These are the activations of a small neural network, seen along a few directions. Each row is one input.
In each table, some parts of the input vary, and every possible input appears once, in random order.
A made-up example of a description, with smaller parts first: line(4) and (point or line(11) or (values(3) and ring(5))).
Shared parts are said once, and a part with two or three values counts as separate values.

Other details of the inputs shift rows strongly along two fixed directions, in all tables alike. That doesn't count.

Table:
row 1: [-17 -45   0 -33 -25   4 -16 -20  -8  32   4  43 -27  24  18 -33]
row 2: [-42 -19  -2  14  -7   4 -10 -24   1  32  -8  29 -47   5   3   9]
row 3: [-25 -33 -12  18  -4  24 -25 -31   8  43   0  23  -5  15  -1  10]
row 4: [110   7  60 -14  84  28  15  49 -51 -28 -29  17   3 -18   1 -31]
row 5: [-16 -41  -9  30 -19  19  -9 -27  15  34   4  25  -4  18   3   3]
row 6: [ 74 -39  60  42  82  54 -12  54 -44  39 -22  18  -5  -9  -2  12]
row 7: [-30 -29  11  25 -40   1  10 -13  -2  16  -3  28 -41  11  13  11]
row 8: [ 42  20 -31 -51 -12  13   5 -20  17 -22  -7 -13  42  28 -14 -13]
row 9: [-42 -20  -5  13   2  -1 -21 -36  -8  25  -8  33 -25  -8  14   4]
row 10: [ -4  43 -15 -26   3 -16   9  -3  13 -24 -13 -40   5  -1 -11  21]
row 11: [-41 -30  -9  22 -25   2  -3  -7 -11  29  12  32 -24  -2  -4 -16]
row 12: [  4  38 -12 -18  -9 -18  13  -2  18 -30 -10 -40   3  -3 -11  15]
row 13: [ 18  28 -25  -8   1   3  -4 -14  32 -17   5 -34  41   9 -17   8]
row 14: [ -1  23 -11 -27  -5 -24   5  14  24 -25  11 -39  28   1   5   4]
row 15: [-34 -28   0  25 -13  -6  -7 -31   0  14  -4  36 -23  -5  16  -4]
row 16: [ 72 -22  75  57  74  26   7  54 -47   0 -12  41 -20 -26  17  -9]
row 17: [-46 -30  -4   0   1   0 -28 -11   4  39  12  24 -24   3  17  -2]
row 18: [ -5  40 -16 -25  12 -20  -3 -15   4 -28 -13 -33  25 -13   0  17]
row 19: [ -4  31 -21 -17 -16 -17  16  14   1 -27   7 -36  28  -7 -19  -3]
row 20: [-41 -32  -8  13 -29   4  -9  -6 -22  36   6  18 -25  -8  -4  -5]
row 21: [ 68 -23  71  51  79  33   5  61 -40  18 -20  30 -50 -22  -1  -4]
row 22: [  4  34 -10 -14 -12 -20  23   2  20 -37  -9 -37   6   3  -9  14]
row 23: [-34 -39  10  10 -32  -5  -7  -1   2  27  17  25 -17   8  25   2]
row 24: [  7  45  -7  -5 -15 -19  23  -1  26 -43   4 -22   8   7  -7   7]
row 25: [-12  45 -29 -24   8 -12   0   5   1 -18  10 -31  24  -9 -24  -4]
row 26: [ -2  32 -16 -27   7 -21  -7   7  29 -22  17 -33  23  -5  -1  -3]
row 27: [-37 -39   1   2 -18  -3 -20  -5   2  36   9  15 -24   0  19   1]
row 28: [ -1  36 -15 -13 -26 -16  19  16  -1 -31  14 -30  30  -3 -14  -1]
row 29: [-37 -38   1  11 -14  -5 -13  -6  12  29  16  28 -22   5  19  -9]
row 30: [-13 -36  -3  34 -28  20  -5 -26  13  31  12  31  -1  22   9   4]
row 31: [ -4  41 -26 -17  -4 -14   4   7   6 -23  13 -31  23 -12 -24 -10]
row 32: [ 17  29 -26 -59 -15  -6  13  -4 -13 -32   6 -14  22  11 -26 -33]
row 33: [  4  41 -13  -9  -4 -20  20  -2  28 -38  -3 -28   5   4 -12   5]
row 34: [-30 -29   9  23 -31  -5   0 -25 -10  12  -3  33 -19  -2  23   7]
row 35: [-17 -43  -7  20 -23  21 -17 -26   5  41  -3  14  -5  12   2  13]
row 36: [ 22  23 -15  -5 -20   1  13  -7  24 -23   7 -34  48  17  -6  17]
row 37: [ 23  36 -14 -56 -14  -3  20 -14  10 -41 -15 -15   1  18 -13 -18]
row 38: [-49 -28 -11   6 -18   6 -13  -8 -27  42   3  19 -24  -5  -3   0]
row 39: [-33 -34   3  20 -21  -6  -4 -27  -8  16 -10  27 -21  -5  19   5]
row 40: [ 86  16  58  34  71  23  21  88 -46 -18   5   3   9 -26 -14 -18]
row 41: [  2  35 -14 -18   0 -22   2 -14   9 -33 -10 -33  23 -15   0  11]
row 42: [-16 -46  -6  25 -26  18  -6 -23   7  36  -2  17  -2  18   5  11]
row 43: [  2  41 -16 -13   8 -21  -1 -18  17 -36  -3 -25  22 -15  -3   2]
row 44: [ 88   6  68  24  81  16  10  87 -22 -15  10   2   9 -19   9 -11]
row 45: [ -9  31 -16 -38  11 -19 -10  10  15 -15   6 -42  26  -1   3  11]
Each input here is: values(5) and (point or (values(2) and line(4))).
Q: Changing only the values(5) part turns row 35 into row 12. The same change can be made to row 3. Which row results?
A: row 2
Q: Changing only the values(5) part turns row 1 into row 4. The same change can be made to row 27. Which row results?
A: row 41
Q: Which other rows does row 42 become when the values(5) part takes its other values? List them by row number.
A: row 14, row 19, row 22, row 39
Q: Which other rows agree with row 25 in the values(5) part? List them by row number.
A: row 11, row 19, row 20, row 28, row 31, row 32, row 38, row 40
Q: Which other rows does row 29 become when the values(5) part takes its other values? List them by row number.
A: row 5, row 11, row 15, row 33
Q: Which other rows does row 36 become when the values(2) part takes its other values? List them by row number.
A: row 30

Table:
row 46: [-24 -44  32  27 -18  -4   7   4 -21  18   1  51 -60  -5  24 -10]
row 47: [-37 -43  17  10  19   5 -27  -4 -24  47 -10  35 -50 -10  18   0]
row 48: [ -3 -60   8  -6 -12  25 -12  10 -28  44  17  52 -16  15   6 -40]
row 49: [-36 -50  15  64  -6  15 -11  14  -7  55   9  26 -32  -8   8  20]
row 50: [ 89  11  32   8  57  28   6  20   3 -21 -21 -14  28   3  -3   6]
row 51: [ 59  30  43   9  43  -5  31  55 -19 -42 -13  -9 -12 -19  -1  -5]
row 52: [ -2 -53   3   6 -18  35  -7  -8 -35  46  -3  47 -27  12 -11 -27]
row 53: [ 48  36  22   0  78   7   0  33 -34 -20 -31 -25   3 -34 -15  10]
row 54: [ 88   4  37  -4  61  17   2  38   9 -23  -1  -9  38   6  14  -8]
row 55: [-107   -3  -60   17  -86  -27  -11  -62   44   20   22  -16    4    8
   -3   27]
row 56: [-24 -45  34  23 -14 -10   5  11 -17  16  10  55 -51  -5  31 -22]
row 57: [ 90   7  37  -4  58  20   0  37   7 -21  -5 -10  36   5  12  -3]
row 58: [ 81  13  23 -24  44  25  13  56 -32 -15  -3 -15  25   3 -23 -26]
row 59: [-22  71 -48  -3 -24 -33  11 -10  42 -44  16 -74  54  -5 -26  31]
row 60: [-36 -33  11  22  20  15 -22 -19 -30  44 -20  39 -51 -14   6   6]
row 61: [  5 -63  21  21  -3  27 -17 -21   4  45  -3  49 -18  21  30  -1]
row 62: [ 48  32  28  -6  80   4  -5  40 -25 -18 -21 -25   1 -33  -9   1]
row 63: [-107    7  -66  -30  -60  -33  -25  -85   26   16   -2   -1  -20    5
    1   12]
row 64: [-24 -33  22  41 -21   4  15 -14 -32  16 -21  50 -60 -10   9   0]
row 65: [ 10  61 -60 -63 -36 -12  15 -25  18 -45   6 -49  54  19 -40 -14]
row 66: [  9  61 -61 -59 -38  -9  19 -29  12 -46  -3 -50  57  15 -44  -8]
row 67: [ 17  49 -40 -51 -23 -20   4 -37  61 -51   5 -53  63  26  -2  13]
row 68: [ 81  13  23 -27  45  23  11  59 -31 -15   6 -12  30   0 -17 -31]
row 69: [-78 -18 -68 -54 -99 -14 -15 -62  25  20  29  14  12  35  -2 -26]
row 70: [-24 -41  33  25 -18  -5   7   6 -21  20   3  52 -57  -5  28 -13]
row 71: [ 59  38  41  17  43   1  34  42 -27 -46 -20  -7 -12 -21 -10  -1]
row 72: [  7  52 -53 -75 -37 -17  11 -12  24 -45  18 -50  58  20 -27 -19]
row 73: [-76  -7 -74 -38 -98  -1  -4 -82  16  18   8  13   4  35 -23 -12]
row 74: [ 47  16  37  32  59  -1   5  78  -4 -14  22 -29  32 -24   1   6]
row 75: [-26  70 -42 -68   0 -47 -12 -13  35 -46  11 -60  42 -10  -2   2]
row 76: [ 47  25  34 -19  85  -7  -9  58 -18 -19   0 -19  12 -29   7 -12]
row 77: [-37 -51  21  57  -6   9 -14  19  -9  54  21  28 -25  -9  18  13]
row 78: [-37 -43  18   7  20   3 -28  -1 -23  48  -2  38 -45 -14  24  -5]
row 79: [ 20  58 -46 -39 -21 -15   8 -49  55 -51  -8 -51  59  25 -14  18]
row 80: [-24 -38  27  36 -19   1  10  -7 -23  18 -10  50 -62  -9  15  -8]
row 81: [ 47  26  25  51  52  13  15  53 -20 -14  -9 -35  22 -28 -21  28]
row 82: [ 48  19  37  32  56   2   3  77  -6 -12  18 -31  30 -25   0  11]
row 83: [-24  73 -47  -1 -24 -27  14 -12  41 -45  12 -74  54  -4 -28  34]
row 84: [-24  74 -48 -60   1 -39  -4 -20  34 -45  -3 -64  34  -8 -13  13]
row 85: [ 60  35  40  16  43  -5  31  44 -25 -45 -17  -7 -13 -21  -7  -4]
row 86: [ -2 -55   3   2 -16  35  -7   0 -30  49   0  48 -27  16  -7 -25]
row 87: [-37 -52  20  61  -7  11 -12  15  -9  53  12  25 -30  -5  12  17]
row 88: [ 17  53 -45 -46 -22 -15   7 -40  62 -48  -4 -53  60  27  -8  17]
row 89: [ -65  -13  -63  -13  -85   -6   -9 -108   48   11  -12    8   10   37
    2   22]
row 90: [ 89  16  30  12  57  32  10  15  -1 -22 -26 -11  27   6  -9  12]
row 91: [-97   0 -43 -26 -99 -48   3 -60  37 -10  22  16 -22  14  22  -7]
row 92: [-36 -45  17   8  19   4 -29  -3 -23  46  -4  37 -48 -13  20  -2]
row 93: [-25 -41  32  29 -19  -3   9   3 -21  19  -5  49 -62  -1  22  -9]
row 94: [  5 -63  21  24  -4  29 -15 -24   4  44 -11  46 -23  25  23   4]
row 95: [-36 -54  20  58  -6  11 -14  17  -9  52  18  27 -28  -8  14  16]
Q: What do these inputs look like to the network?
A: values(5) and line(10)
Q: Changing only the values(5) part turns row 55 into row 62. The same change can be made to row 59. Which row results?
A: row 63
Q: Which other rows does row 61 become when the line(10) part takes its other values? List them by row number.
A: row 50, row 54, row 57, row 67, row 79, row 88, row 89, row 90, row 94
Q: Which other rows does row 74 become when the values(5) part takes its other values? List them by row number.
A: row 48, row 54, row 56, row 76
